A small network was shown many inputs. Here are its activations along a few directions, one row for each input.
Each table varies a few parts of the input and shows all the possible inputs, shuffled.
Descriptions start from the smaller parts, as in this example, which fits no table here: one of 8 places around a ring, together with either a single point or one of 11 places around a ring or (one of 3 separate values, together with one of 6 places along a line).
Shared parts are said once, and a part with two or three values counts as separate values.
(in the rows, 128 means zero)

Other details of the inputs shift rows strongly along two fixed directions, in all tables alike. That doesn't count.

Rows:
x1: [136 136 110 114  83  90 158 154  70 121 133  64]
x2: [165 116 148 118 164 168 182 142 135 121 144 146]
x3: [109  95  94 173 145  76  54 103 137 115 123 165]
x4: [133 128 149 138 157 176 174 150 109 133 150 129]
x5: [127 126 138 119 116 123 135 113  97 127 156 105]
x6: [156 124 131  98  59 108 133 163 108 163 102  80]
x7: [ 94  99 104 162 161  60  81 101 168 111 109 151]
x8: [113  99 114 156 186 128 134  75 159 111 151 183]
x9: [151 118 160 101 149 186 158 129 133 156 156 153]
x10: [108 152 139 115  94  97 114 134  91 115 126 107]
x11: [117 103 118 118 132 155 103 100 141 130 151 171]
x12: [129 165 124 108 120 165 124 130 119 143 112 124]
x13: [ 96 106 113 155 136  59  82 120 125 121 110 120]
x14: [138 129 124  87 114 156 189 119 125 121 157 114]
x15: [117 115 128 171 193 139 128 116 173 130 138 175]
x16: [140 113 146 102 117 180 143 124  97 105 162 129]
x17: [116 144 119 135 110  98 101 153 138 169 125 105]
x18: [102 123  98 138 113  64  77 100 139 154 132 127]
x19: [143 159 135 119 137 186 165 144  87 114 116 118]
x20: [159 115 125 133  79  82 130 169  92 140  91  78]
x21: [162 119 153 114  76 114 132 157  94 143 111  77]
x22: [109 150 120 175 158  97  37  95 144 137  99 151]
x23: [156 131 153 124 118 109 115 152 109 146 134  99]
x24: [120 158 124  79  86 128 171 145 114 109 126 109]
x25: [141 152 127 125 164 191 167 125 129 104 117 149]
x26: [142 162 129 101 140 194 163 124 139 121 119 138]
x27: [132 156 115 154  95 103 118 164 101 124 104  78]
x28: [129 104 122 185 175  68  64 115 150 148 117 164]
x29: [ 97 113 130 143 122  61  65 114 128 128 119 108]
x30: [161 124 117 106  65  84 133 161 134 147  91  79]
x31: [136 119 112 151 146  63  72 120 184 154 113 148]
x32: [127 107 109 116 133 144 119 104 159 112 144 164]
x33: [110 109 152  87 136 182 163 112 125 131 154 140]
x34: [114 132 137 114 154 167 182 115 124  89 141 169]
x35: [116 107 143  92 149 174 172 106 151 113 148 147]
x36: [114 129 154 173 172 170  95  91 151 127 142 168]
x37: [160 110 121 131 101  95 142 154 129 129  94 104]
x38: [ 84 126 135 129 156 143 106  81 148 132 141 199]
x39: [107 136 135 125 131 133 151 126  93 104 131 144]
x40: [129 128 170 135 163 188 151 129 123 140 163 139]
x41: [136 155 109 148 108 112 134 158 132 112 105  93]
x42: [125 164 115 128  76 112 106 156 123 149 110  82]
x43: [138 156 117 110  91 106 149 177 135 146 121  73]
x44: [128  99 105 138 150 134 122 110 146  95 138 167]
x45: [138 149 137 118 129 192 169 129 151 121 136 130]
Description of these inputs: one of 5 places around a ring, together with either one of 4 separate values or one of 5 places along a line.
The inputs of x24 and x10 match in every part but the place on the ring of 5. If x30 is changed in the same way as x24 into x10, which row does it become?
> x21
Start at x26 and move only the place on the line of 5, one step at a time. The first step leads to x45. Which rows follow, in order?
> x43, x31, x30
Change only the place on the line of 5 in x12. List by row number the other rows that result.
> x6, x9, x17, x42
Start at x44 and move only the place on the ring of 5, one step at a time. The first step leads to x3. Which rows follow, in order?
> x16, x11, x32
Change only the place on the ring of 5 in x35. List by row number the other rows that result.
> x7, x13, x29, x33
